Each row below holds a small network's activations on one input, seen along a few directions.
In each table, some parts of the input vary, and every possible input appears once, in random order.
A made-up example of a description, with smaller parts first: values(3) and (point or ring(9) or (ring(5) and line(6))).
Shared parts are said once, and a part with two or three values counts as separate values.
In the rows, 128 means zero.

Other details of the inputs vary at random and push rows far along three fixed directions, the same in every table; ignore that.

Rows:
R1: [118 123 144 131 116 121 167 113 114 129 141 121 132]
R2: [116 110 145 130 115 125 157 130 108 135 144 116 134]
R3: [152 118 127 104 148 138 116 142 130 122 154 168 141]
R4: [126 109 162 135 115 124 150 133 119 129 134 113 133]
R5: [143 130 109 108 150 130 120 149 127 127 145 160 153]
R6: [ 95 130 104 147  93 133 109 108 119 154  89  91  83]
R7: [127 105 176 165 250 220  72 104 137 164 121 192  40]
R8: [144 131 109 106 149 128 121 151 128 126 146 160 156]
R9: [117 128 145 136 125 116 168 117 114 132 136 118 137]
R10: [101 132 127 160 110 138 103 112 131 150  80  90  81]
R11: [119 116 151 117 106 117 150 128 112 120 140 108 122]
R12: [116 115 157 141 133 125 155 136 113 133 133 112 138]
R13: [148 142 118  94 135 119 116 156 141 104 137 146 153]
R14: [128 122 161 137 115 120 160 116 125 124 131 118 132]
R15: [138 148  69 134 113 136  74 107 151 148  91 150 107]
R16: [142 163  23 129  77 102  55 135 171 107  96  89 141]
R17: [115 147 102 162  78 111 117 110 142 147  75  89 120]
R18: [116 116 157 140 133 125 155 136 113 134 133 112 137]
R19: [144 124 113 103 145 137 120 144 126 125 152 165 146]
R20: [137 135 119  94 158 131 122 147 125 115 149 157 139]
R21: [121 119 158 121 109 118 150 133 118 116 132 105 126]
R22: [115 125 149 138 131 121 167 115 113 133 138 121 133]
R23: [122 118 161 120 114 120 150 132 119 117 133 108 123]
R24: [148 161  55 124  82 110  81 126 161 134  82 135 142]
R25: [128 124 144 158 128 117 153 109 137 101 155  91 136]
R26: [154 135 116 103 136 125 125 128 137 115 148 168 148]
R27: [160 137  83 121 125 111 101 151 157  92 155 125 172]
R28: [114 118 134 138 204 197  76 101 126 156 120 172  43]
R29: [154 134 117 110 137 124 113 157 142 117 136 153 162]
R30: [119 130 152 140 128 116 165 121 120 127 129 115 141]
R31: [ 94 134 116 157 112 134 107 113 125 153  79  89  85]
R32: [102 124 115 149  93 134 103 105 121 151  90  94  79]
R33: [119 130 154 141 129 117 166 120 120 128 129 115 139]
R34: [155 126 123 106 138 130 113 150 139 117 141 160 152]
R35: [109 123 147 121 125 119 156 132 107 125 138 107 127]
R36: [151 119 123 104 143 136 115 142 130 122 152 166 143]
R37: [111 125 154 125 127 119 154 136 113 121 131 105 130]
R38: [155 145 121 112 145 124 123 138 148 112 135 162 156]
R39: [117 121 149 133 122 124 167 111 114 131 142 123 127]
Each input here is: values(3) and (point or (values(2) and ring(6))).
The inputs of R37 and R12 match in every part but the values(3) part. If R21 is changed in the same way as R37 into R12, which row does it become?
Answer: R34
Which other rows agree with R33 in the values(3) part? List them by row number.
Answer: R1, R9, R14, R15, R17, R22, R24, R25, R26, R30, R38, R39

Rows:
R40: [153 132  94 104 168 156  88 114 137 139 135 201 114]
R41: [146 115 163 143 165 131 143 121 144  85 166 121 134]
R42: [135 140  66 133  78 103 109 139 140 151  93 119 160]
R43: [130 111 151 126 129 119 152 154 116 110 161 103 150]
R44: [138 144  89 116 166 138 100 145 142 136 120 161 137]
R45: [154 134 113 100 168 155  65 149 152 118 131 173 108]
R46: [128 140 153 156 158 129 149 105 142 112 137 118 129]
R47: [102 104 165 146 137 159 119 104 119 138 122 103  62]
R48: [147 129 159 148 125 112 170 113 142 109 155 125 163]
R49: [ 90 124  94 177  59 118 128  98 116 174  78  79 108]
R50: [116 126 159 131 152 133 142 137 118 135 121 128 126]
R51: [134 120 159 106 104 118 171 126 112 122 146 135 145]
R52: [ 96 100 152 166 147 161 122 108 111 144 133  99  76]
R53: [ 90 124 159 147 117 140 150  98 108 147 102  96  77]
R54: [133 152  72 119  30  80 116 141 138 139  75 105 163]
R55: [128 163  76 112  76  97 105 146 141 132  81 117 141]
R56: [130 129 144  93 127  95 193 155 107  98 180 130 189]
R57: [106 106 175 169 142 156 131 108 112 168 101 125  91]
R58: [150 131  95 101 172 157  67 127 143 119 149 173 104]
R59: [133 132 147  81 120  91 193 143 104  93 179 130 179]
R60: [150 132 106 111 149 141  75 158 145 119 125 149 132]
The inputs of R53 and R47 match in every part but one. If R44 is changed in the same way as R53 into R47, which row does it become?
Answer: R43
Describe the family of inputs behind these rows.
Answer: values(3) and (point or ring(6))
Start at R49 and move only the ring(6) part, one step at a time. The first step leads to R40. Which rows follow, in order?
Answer: R51, R54, R57, R42
Which other rows does R50 become when the values(3) part takes its other values? List them by row number.
Answer: R57, R60
